Each row below holds a small network's activations on one input, seen along a few directions.
Each table varies a few parts of the input and shows all the possible inputs, shuffled.
A made-up example of a description, with smaller parts first: one of 2 separate values, together with either a single point or one of 9 places around a ring or (one of 4 places along a line, together with one of 8 places around a ring).
Shared parts are said once, and a part with two or three values counts as separate values.
(in the rows, 128 means zero)

A family of inputs:
row 1: [130  65 142  92  98  88  93 101 168 105 106 119 109 168 116 211 116]
row 2: [145 148 125 124 115 130 138 145 113 133 143 135 120 107 120  99 162]
row 3: [151 139 138 156 133 105 130 129 134 137 120 120 102 152 108 117  98]
row 4: [135 163 116  94 117 128 136 139  92 135 139 147 121 135 122 103 192]
row 5: [154 135 142 127 117 100 128 128  94 136 117 126 112 152 107 111 123]
row 6: [143 127 140 171 121 150 154 166 168 138 138 113 121 128 128 127  99]
row 7: [121 136 119  86 136  91 145 142  70 149 115 141 131 172  89 117 154]
row 8: [108  88  82 132 167 172 114  80  96 155 122 131 158  89 199 107 138]
row 9: [143 151 123 154 131 137 145 144 149 130 146 127 111 106 120 108 140]
row 10: [128 124 121 143 148  96 149 149 131 150 121 125 117 145  87 118  98]
row 11: [144 151 134  96 120 101 128 122  70 134 113 138 116 179 107 116 156]
row 12: [ 85 102 122 148 108 136  80 104 184  83 130  90 167 127 133 136 124]
row 13: [122 102 126 114  85  97  89 113 192  86  97  93 147 150 118 174 124]
row 14: [145 137 124 158 124 123 150 152 139 142 147 110 109 134 129 116 124]
row 15: [147 134 128 128 108 117 145 152 101 143 143 117 119 134 128 108 148]
row 16: [142 139 140 168 129 164 152 157 176 124 138 129 124 101 119 119 115]
row 17: [ 58  96 141 158 124 143 112  80 166 110 135 117 166 105 170 160 116]
row 18: [ 91  80 149 157 127 129 106  79 132 133 144 170 154 125 180 215 113]
row 19: [137 150 120  98 110 116 144 145  79 144 139 129 122 161 128 112 180]
row 20: [134 158 144 142 133 170 144 146 174  94 142 138 127  92 126 111  95]
row 21: [136 168 129  96 118 138 129 135 112 107 146 143 120  99 126  93 139]
row 22: [127 182 119  67 120 136 126 131  92 109 143 154 121 128 127  98 168]
row 23: [116 120  95 112 196 174 114 121  95 131  96 116 150  70 194 113 154]
row 24: [149 127 153 169 128 131 135 145 166 135 112 124 115 145 109 126  74]
row 25: [123  68 166 116 128 103 100  76 136 139 130 150 132 157 153 237 113]
row 26: [134 172 127 126 135 145 136 133 147 100 151 136 113  97 126 100 118]
row 27: [128 114 137 156 143 121 154 164 161 147 113 129 129 139  88 128  74]
row 28: [107 115  82 109 163 178  91  86  80 135 107 118 148  68 169 120 136]
row 29: [131 121 125 115 133  91 145 149  94 150 118 131 127 146  87 112 121]
Question: Describe the family of inputs behind these rows.
Answer: either one of 3 separate values or one of 6 places around a ring or (one of 4 places along a line, together with one of 5 places along a line)
Question: What sort of input is row 26?
Answer: one of 4 places along a line, together with one of 5 places along a line

A family of inputs:
row 30: [152 178 116  99 176 215 125 134 154  88 135 144 107  23 170 106 137]
row 31: [126  66 136 111  87 118  77 119 178  92  84  77 149 142 138 202  92]
row 32: [150 169 140  75 103 131 123 104  35 130 165 164 117 155 184 116 202]
row 33: [188 175 129 173 120 105 159 204 138 144 145 119  98 141  70  81 134]
row 34: [107 175 103  78 171 113 132 135  55 137  91 143 141 156 117 108 173]
row 35: [111  40 137 176 156 165 112  86 151 159  94 149 175 110 186 184 103]
row 36: [152 164 141 111 144 132 149 161  68 148 113 136 109 151  57  68  95]
row 37: [ 69 159  90 158 128 192 109 109 153  84 149 106 184  48 167  44 130]
row 38: [102 108 205 140  94  68 132 122 203  87 144 156 132 155  91 205  79]
row 39: [192 170 130 146 138  97 169 154  99 162 117 136  70 138  90  66  83]
row 40: [115  95 142 117  81 107  79  78 213  86 130 139 122 179 103 211  98]
row 41: [ 95  55 123 161 145 107  71  57 164 115 100  69 144 137 174 180 125]
row 42: [122 133  95  67 101 103 121 112  35 152 143 143 127 113 116 115 221]
row 43: [148 177 145 174  82 138 195 207 170 140 161 102 106 156  95  81 157]
row 44: [141 126  87  68 153 101 165 172  87 154 121 126 118 148 101  71 154]
row 45: [ 78  58 128 194 170 156 129  93 145 170 155 138 149  98 189 210  66]
Question: Describe the family of inputs behind these rows.
Answer: either one of 2 separate values or one of 6 places along a line or one of 8 places along a line
Question: What sort of input is row 35?
Answer: one of 6 places along a line

A family of inputs:
row 46: [110  72 169 162 112 119 103 102 220 100 124 127 138 140 135 221  67]
row 47: [ 97  60 162 134  88  97  81  72 182 102 125 124 146 164 148 236 107]
row 48: [134 146 101 103 161 156 124 114  68 141 121 137 128  95 161  93 154]
row 49: [146 187  93  61 135 116 147 160  38 141 123 132 116 140 102  52 197]
row 50: [180 206 132 129 104 101 182 214 129 128 139 117  86 151  38  36 125]
row 51: [156 137 140 106 104  86 140 139  94 145 135 140 103 176 103 135 153]
row 52: [137 126 105  88 140 114 127 127  69 148 111 128 125 141 131 116 165]
row 53: [ 97 101 110 129 162 155 102  83 106 133 118 133 154  93 176 139 123]
row 54: [139 207  93 111 146 185 159 163  70 133 153 138 128  73 147  22 187]
row 55: [171 150 144 158 110 103 162 184 162 136 127 109  94 157  66  97  94]
row 56: [143 202  92  75 153 157 144 144  39 133 132 142 119  97 133  33 186]
row 57: [ 80  47 127 117 123 126  67  60 161 105 104 116 167 127 171 219 119]
row 58: [134 109 153 187 113 104 141 154 198 128 120 104 121 159  86 143  65]
row 59: [ 99  79 115 115 140 115 104  94 106 141 107 124 153 140 147 163 134]
row 60: [ 80  69 119 130 145 164  67  51 163  97 116 124 167  82 198 194 108]
row 61: [ 75  79 117 162 144 189  87  72 194  98 136 118 171  57 210 176 112]
row 62: [176 208 138 107 119 109 183 199  98 138 145 150  85 146  58  59 141]
row 63: [116  77 164 187 101 114 103 117 251  92 114  96 137 147 115 197  56]
row 64: [164 197 128  81 101  87 161 170  62 139 146 145  93 171  74  71 186]
row 65: [118  92 151 132 103  86 119 106 129 138 129 134 132 177 121 181 122]
row 66: [129 106 159 161 125 110 142 137 167 136 128 137 121 152 106 167  79]
row 67: [ 93 110 109 164 160 182 122 105 137 132 140 125 159  67 188 122 127]
row 68: [130 155 102 139 157 184 142 136  99 141 144 130 134  69 173  80 157]
row 69: [167 150 149 134 124 110 162 169 130 145 134 143  95 152  87 121 109]
Question: Changing only one part turns row 56 into row 53. The same change can be made to row 49. Which row results?
Answer: row 59
Question: Describe the family of inputs behind these rows.
Answer: one of 4 places along a line, together with one of 6 places along a line
Question: Which other rows does row 55 become when the place on the line of 4 takes its other values? List them by row number.
Answer: row 50, row 58, row 63
Question: Which other rows does row 51 become when the place on the line of 4 takes its other values? List them by row number.
Answer: row 47, row 64, row 65

A family of inputs:
row 70: [118 113 158 171 118 120 138 147 194 124 114 135 127 143  87 156  70]
row 71: [ 93 105 138  89 107 136  91  68 155  93 151 142 138 121 171 184 150]
row 72: [139 171  97 118 154 176 127 135  96 112 122 127 125  75 151  67 153]
row 73: [121  74 143 125 101  70  94  95 136 128 106 123 137 174 117 179 114]
row 74: [127 111 141 203 139 155 141 124 163 156 148 140 136 109 150 156  70]
row 75: [148 110 169 144 109  85 122 139 185 109 127 127 104 158  83 193  75]
row 76: [176 161 149 104 116  96 156 184 120 132 141 138  90 160  62 111 119]
row 77: [137 121  91  77 134 103 136 129  53 164 110 133 121 166 110 128 169]
row 78: [ 85  70 128 135 166 112  98  74 104 144 107 125 163 144 157 176 114]
row 79: [ 90  90 115 109 141 161  88  68 140 102 127 138 162  83 188 157 118]
row 80: [168 154 142  95  97  85 147 156  94 141 122 124  95 187  80 109 145]
row 81: [139 189  98 125 141 150 133 162 146 107 132 104 124  91 120  46 148]
row 82: [136 100 162 137  92  69 113 112 161 115 109 114 104 184 104 188 102]
row 83: [ 96 127 137 143  76 139 111 130 202  75 148  92 143 110 126 140 122]
row 84: [109  96 113 145 145 193  94  94 158  99 121 112 153  69 176 136 108]
row 85: [144 188 136  91  86 126 124 146 115  91 149 144 129 142 118 107 201]
row 86: [122 167 102  83 146 155 118 110  72 118 121 149 137  83 157  93 165]
row 87: [145 132 112 153 163 138 167 150  86 175 136 133 111  98 131  81 145]
row 88: [155 131 125  86 100  85 130 136  67 155 116 130 123 179  88 103 154]
row 89: [136 113 152 187 144 149 153 142 195 133 116 113 132 128 125 146  62]
row 90: [108 121 150 122  77 131  92  98 184  73 152 129 137 147 146 175 160]
row 91: [153 165 119 171 149 141 171 158 100 168 162 148 100 114 125  74 113]
row 92: [106  61 108 110 137  90 100  91 123 140 100 127 144 165 145 199 128]
row 93: [133 130 115 121 161 142 148 147  53 178 123 138 119 124 156 106 145]
row 94: [106  68 133 150 162 142 118 110 122 157 113 133 156 120 187 178 104]
row 95: [113 131 110 106 162 118 131 112  35 164 116 132 133 145 123 107 155]
row 96: [118  74 131 184 159 147 137 115 148 159 122 125 150  90 157 158 106]
row 97: [127 177 128  60 113 133 120 113  85 113 144 152 122 113 138 123 197]
row 98: [110 124 113 157 126 169  95 123 207  96 123  85 144  86 139 121 110]
row 99: [147 164 134 135 129 118 172 183 128 140 132 146 104 145  68  71 114]
row 100: [164 167 130 153 153 137 183 177 129 148 133 124 102 132 105  60 105]
row 101: [128 191 118 109  94 127 150 169 137  85 155 113 131 111 105  68 157]
Question: Describe the family of inputs behind these rows.
Answer: one of 2 separate values, together with either one of 6 places around a ring or one of 10 places around a ring
Question: Changing only the choice among 2 separate values turns row 92 into row 77. The same change can be made to row 75. Which row results?
Answer: row 76
Question: Which other rows does row 89 become when the choice among 2 separate values takes its other values? List them by row number.
Answer: row 100

A family of inputs:
row 102: [168 172 104 122 148 110 175 182  51 180 125 127  97 147  80  47 145]
row 103: [153 144 160 167 106 124 158 167 192 122 153 132 102 139 102 143 104]
row 104: [144 119 160 169 102 119 142 148 179 125 138 128 118 139 101 143  85]
row 105: [161 162 120  80 141 100 169 156  20 178 133 161 102 163 111  88 177]
row 106: [100  66 125 145 173 168  92  66 144 131 114 140 152  78 197 195  92]
row 107: [ 86  61 127 153 128 156  82  72 165 113 120 107 168 106 199 197 119]
row 108: [106  90 136 111 115 101 103 113 153 112 102 119 145 159 107 177 111]
row 109: [143 198 118  76 117 137 138 136  54 125 152 158 116 121 130  78 206]
row 110: [129 202 100  90 127 171 138 150 105  98 154 131 125  75 135  47 174]
row 111: [ 73  68 112 165 155 161 101  75 151 133 126 122 174  91 191 163 113]
row 112: [118 106 149 139 109  90 117 119 161 115 125 119 128 152 108 167 109]
row 113: [126 112 159 152 118 109 125 119 168 120 127 132 122 160 113 166  79]
row 114: [126  99 123  92  97  95  88 100 145 101 108 107 129 160 120 163 142]
row 115: [161 192  99 131 158 152 164 188 103 138 114 108 113 102  98  19 136]
Question: Describe the family of inputs behind these rows.
Answer: either one of 3 separate values or one of 5 places around a ring or one of 6 places along a line
